Each row below holds a small network's activations on one input, seen along a few directions.
Each table varies a few parts of the input and shows all the possible inputs, shuffled.
Descriptions start from the smaller parts, as in this example, which fits no table here: one of 6 places along a line, together with either a single point or (one of 2 separate values, together with one of 5 places around a ring) or one of 11 places along a line.
Shared parts are said once, and a part with two or three values counts as separate values.
In the rows, 128 means zero.

Other details of the inputs shift rows strongly along two fixed directions, in all tables alike. That doesn't count.
These rows show it; all are for the same input, with only those details redrawn:
[ 65 152 146 154 156 138 138 123 144 167 173  69]
[144 100 126 146  37 109 174 126 154 121 113 113]
[101 129 123 123 202 154 132 119 114 116 163 171]
[121 115 114 116 187 154 135 119 108  97 153 202]
[ 77 144 131 131 213 157 126 120 118 135 175 142]
[134 106 121 136  97 127 159 124 136 113 127 144]
[133 107 122 135  96 127 159 123 136 113 129 144]
[ 58 157 140 136 225 158 123 121 124 152 187 115]

Table:
x1: [148 176 112 138 192 116 117 125 112  88 150 213]
x2: [168  90 113 113  61 101 147 111 146  86  88 147]
x3: [ 65 152 146 155 157 140 138 124 145 166 170  68]
x4: [185  87  77  98 125 154 136 111 125  88 111 191]
x5: [151 133 122  90 168 136 101 163  89 146 122 192]
x6: [119 190 133 151 180 140 129 142 121 145 173 149]
x7: [ 66 163 129 134 233 145 109 102 134 143 177 105]
x8: [139 112 129 117 128 132 120 134  78  93 120 166]
x9: [ 71 158 148 167 139 103 134 104 161 149 156  52]
x10: [134  84 133 122 139 148 146 128 125  88 133 171]
x11: [ 97 128 134 103 201 152 124 124 112 118 153 168]
x12: [144 120 125 127 100 110 111 114 102  97 101 120]
x13: [120 127 125 130  74 132 135 120 169 171 115  28]
x14: [155 114 138 120  76  97 117 132 135 128  82 121]
x15: [170  74 113 132  44 139 148 121 167 116  97  83]
x16: [140 149 142 137  69  79 117 146 141 172  88  75]
x17: [ 87 123 159 166 104 109 137 112 170 126 133  49]
x18: [161 171 103 129 192 130 113 123 111 100 150 207]
x19: [143 146 136 122 128  82 107 144 114 129  94 162]
x20: [168 108 111  85 140 147  95 136 112 133  96 161]
x21: [172  68 124 136  36 107 155 114 162  80  89 121]
x22: [ 85 142 150 142 127 100 127 109 154 133 132  76]
x23: [189  94  89  92 118 149 104 120  80  81  93 180]
x24: [104 126 142 127  93 133 144 130 150 165 134  63]
x25: [143 120 148 129  79  83 120 135 136 116  83 127]
x26: [ 99 164 146 116 180 126  95 162 104 172 134 144]
x27: [167  65 121 118  83 150 155 129 135  89 112 160]
x28: [145 102 112 125  94 137 157 125 135 122 131 138]
x29: [ 64 170 159 155 159 111  96 117 113 140 141  50]
x30: [193 154  94 136  99 134 131 134 139 132 126 138]
x31: [162 100 111  94 149 151 115 133  68  86 118 199]
x32: [134 155 130 132  74 114 104 156 146 207  96  40]
x33: [127 123 140 100 146 146 106 150 108 152 122 145]
x34: [153 169 124 151 107 131 142 147 134 153 151 122]
x35: [103 138 166 138  96 116 122 150 135 177 113  74]
Question: What do these inputs look like to the network?
Answer: one of 5 places along a line, together with either a single point or one of 6 places along a line
Question: Changing only the place on the line of 5 turns x10 into x27. The same change can be made to x3. Which row results?
Answer: x28
Question: Which other rows does x32 become when the place on the line of 6 takes its other values? List them by row number.
Answer: x4, x13, x15, x20, x23
Question: Which other rows agree with x9 in the place on the line of 5? List them by row number.
Answer: x1, x17, x19, x22, x25, x29

Table:
x36: [103 145 138 145 131 133 131 128 143 155 145  81]
x37: [155 141 121 125 115 114 126 138 119 123 117 156]
x38: [139 128 129 131 109 112 130 129 128 118 117 136]
x39: [125 113 130 119 126 134 121 127 127 130 118 117]
x40: [ 97 172 148 163 108 111 133 133 153 175 144  48]
x41: [137 121 128 126 109 118 129 129 127 120 115 132]
x42: [ 95 158 146 134 152 124 107 135 127 166 136  81]
x43: [179  85 110 120  55 122 152 128 133  97  97 156]
x44: [ 94 143 139 115 187 146  96 133 116 160 137 101]
x45: [ 96 134 127 121 202 161 119 119 120 131 162 137]
x46: [114 114 119  99 212 160 107 119 102 107 144 178]
x47: [132  96 127 124  96 129 142 119 137 114 117 119]
x48: [114 154 133 147 133 122 134 127 138 141 145 110]
x49: [122 124 131 132 125 124 130 125 130 123 127 124]
x50: [167  99 111 111 100 132 134 130 120 105 107 166]
x51: [133 111 129 136  91 117 145 121 138 113 120 123]
x52: [ 97 165 151 154  99 118 124 141 152 194 133  26]
x53: [145 110 115 124 120 135 143 123 128 103 129 162]
x54: [113 139 123 115 217 144 110 120 103 105 151 188]
x55: [143 127 120 139 111 120 147 123 135 108 132 153]
x56: [128 132 116  96 211 159  98 134  95 125 140 182]
x57: [120 129 137 148  97 112 145 122 146 127 129 104]
x58: [144 133 130 126 109 109 122 137 123 127 110 137]
x59: [179 100 112 122  59 115 147 132 131 105  98 157]
Question: What do these inputs look like to the network?
Answer: one of 4 places along a line, together with one of 6 places along a line
Question: Changing only the place on the line of 6 turns x40 into x41. The same change can be made to x37. Which row results?
Answer: x42
Question: A walk changes only the place on the line of 4. It starts at x56 and steps to x50. List the rest of the walk in order.
Answer: x43, x45
